K16: [169 118 113  91 178 166 145]
K124: [126 179 121  85 102 159 102]
K244: [131 112 157  86 145  79 117]
K930: [126 134 121  85 102 157 102]
K853: [119 136 110  84  81 164 176]
K554: [ 97 110 165 166  92 145 153]
K927: [ 78  99 100 162 165 112 152]
K791: [118  91 113 169 102 159 102]
diff K16: [168 118 113  91 178 166 145] : 1, [169]
next: [169 118 113  91] : [178 166]

K521: [ 87  95  88 117]
K158: [ 80  68  64 108]
K39: [168 151 128 124]
K806: [ 76  68  65 110]
K870: [142 164 100 106]
K434: [122 135 192 150]
K344: [145 162 103 108]
K304: [121 131 183 149]
[142 164 100 106] : K870
[ 80  68  64 108] : K158
diff K870: [141 164 100 106] : 1, [142]

K220: [141 109 137  82 129 112 126 101 122 114 149 149]
K373: [110 161 142 170 123 183 141 138 127 169 131 138]
K150: [110 161 142 170 123 183 141 138 127 169 131 132]
K902: [141 109 137  82 129 112 126 101 122 110 114 117]
diff K150: [110 160 142 170 123 183 141 138 127 169 131 132] : 2, [161]
[110 161 142 170 123 183 141 138 127 169 131 138] : K373
[110 161 142 170 123 183 141 138 127 169 131 132] : K150
[141 109 137  82 129 112 126 101 122 110 114 117] : K902

K685: [141 118 131 126 124 131 142 137 122 113 120 114 129 112 117 108 132 148
 128 105 118 108 120 117]
K269: [122 149 130 148 113 129 127 143 120 124 118 127 128 132 117 143 115 130
 121 140 123 151 132 134]
K366: [114 116 122 122 133 140 113 149 128 127  98 139 136 108 105 128 132 118
 112 117 148 148 129 134]
K45: [109 125 136 158 131 149 111 155 113 137 154 155 116 105 102 131  95 129
 132  92 130 175 147 131]
K451: [117 120 135 156 137 148 117 150 147 140 100 110 157 139 127 129 127 124
 162 106 136 113 106 117]
diff K269: [122 149 130 148 114 129 127 143 120 124 118 127 128 132 117 143 115 130
 121 140 123 151 132 134] : 5, [113]
next: [112 117 108 132 148 128 105 118] : [108 120]
diff K685: [140 118 131 126 124 131 142 137 122 113 120 114 129 112 117 108 132 148
 128 105 118 108 120 117] : 1, [141]
diff K269: [122 149 130 148 113 130 127 143 120 124 118 127 128 132 117 143 115 130
 121 140 123 151 132 134] : 6, [129]
next: [125 136 158 131 149 111 155 113] : [137 154]

K261: [131 135 122 132 122 131 128 112 100 120 123 116 119 144 116 130 112 156
 135 138 189]
K539: [143 136 131 138 114 145 133 111 112 118 130 102 104 140  94 135 111 147
 147 145 189]
K676: [136 132 118 140 101 147 108 121 122 128 130 109 105 157 106 132 121 134
 147 148 189]
K625: [141 137 131 127 132 126 133 121 111 127 124 107 112 157 107 126 121 152
 132 148 189]
K356: [136 129 114 135 122 132 133 117 115 124 117 118 115 155 109 124 117 148
 134 134 189]
K563: [140 135 130 136 117 130 129 109 120 120 130 123 113 142 113 129 109 148
 142 131 189]
K364: [143 129 119 140 128 131 133 120 103 126 125 124 106 135 112 115 120 132
 143 133 189]
K35: [132 137 124 130 122 126 127 115 109 119 121 118 109 144 116 113 115 145
 132 136 189]
K254: [136 132 126 126 127 134 132 115 122 123 123 110 111 145 114 123 115 156
 134 148 189]
K883: [132 135 120 130 132 146 125 111 114 128 116 120 119 144 108 132 111 152
 144 133 189]
K580: [127 137 126 127 105 147 120 121  98 125 114 124 116 136  81 135 121 155
 127 144 189]
diff K539: [144 136 131 138 114 145 133 111 112 118 130 102 104 140  94 135 111 147
 147 145 189] : 1, [143]
diff K356: [136 129 114 135 122 132 133 117 115 124 116 118 115 155 109 124 117 148
 134 134 189] : 11, [117]
diff K261: [131 135 122 132 122 131 128 112 100 120 123 116 119 143 116 130 112 156
 135 138 189] : 14, [144]

K668: [142 119 166 117]
K37: [142 163  85 162]
K42: [142 163 147 162]
K425: [142 182 166 117]
K204: [ 89 176 101 175]
K286: [143 119 166 117]
[ 89 176 101 175] : K204
[142 163 147 162] : K42

K842: [130 129 126 130 126 142 124 127 156 127 176 141 126 138 127 156 142 150
 125 128 136 125 161 156 126 141 161 135 140 141 144 128 124 154 144 136
 150 129 125 132 124 125 131 135 131 125 124 125 136 140 145 143 126 132
 145 139 151 128 132 126 138]
K108: [125 145 124 137 133 124 161 130 130 131 129 124 133 132 128 138 124 133
 170 147 124 128 144 150 162 129 129 125 127 125 126 140 124 156 132 126
 127 154 124 157 134 124 161 126 128 134 133 129 124 134 162 124 125 143
 128 129 124 138 190 125 141]
K398: [135 126 127 132 131 135 124 127 145 126 164 137 126 142 128 151 148 141
 125 130 143 128 152 139 124 141 154 135 141 143 141 128 125 139 140 134
 141 126 126 131 124 126 129 135 132 124 125 126 135 141 135 137 128 133
 141 135 154 129 129 126 138]
K781: [135 153 124 138 133 124 160 130 131 130 131 124 132 133 128 141 124 134
 171 148 124 129 146 151 162 130 130 125 128 125 127 141 124 158 133 126
 127 154 124 158 133 124 162 126 129 133 134 129 124 136 164 124 125 145
 128 130 124 139 192 125 144]
next: [135 154] : [129 129]
diff K781: [135 153 124 138 133 124 160 130 131 130 131 124 132 133 128 141 124 134
 171 148 124 129 146 151 162 130 130 125 128 125 127 141 124 158 133 126
 127 154 124 158 133 124 162 126 129 133 134 129 124 136 164 124 125 145
 128 130 124 138 192 125 144] : 58, [139]
diff K108: [125 145 124 137 133 124 161 130 130 131 129 124 133 132 128 138 124 133
 170 147 124 128 144 150 163 129 129 125 127 125 126 140 124 156 132 126
 127 154 124 157 134 124 161 126 128 134 133 129 124 134 162 124 125 143
 128 129 124 138 190 125 141] : 25, [162]
diff K398: [135 126 127 132 131 135 124 127 145 126 164 137 126 142 128 151 148 141
 125 130 143 128 152 139 124 141 154 135 141 143 141 128 124 139 140 134
 141 126 126 131 124 126 129 135 132 124 125 126 135 141 135 137 128 133
 141 135 154 129 129 126 138] : 33, [125]
diff K398: [135 126 127 132 131 135 124 127 145 126 164 137 126 142 128 151 148 141
 125 130 143 128 152 139 124 141 154 135 141 143 141 128 125 139 140 134
 141 126 126 131 124 126 129 135 132 124 125 126 135 141 135 137 128 133
 141 134 154 129 129 126 138] : 56, [135]

K351: [130 129 141 141]
K565: [130 129 142 186]
K427: [128 135 151 150]
K925: [130 129 141 189]
K997: [128 135 150 159]
K74: [150 147 129 134]
[130 129 141 141] : K351
[128 135 151 150] : K427
diff K427: [128 135 151 151] : 4, [150]

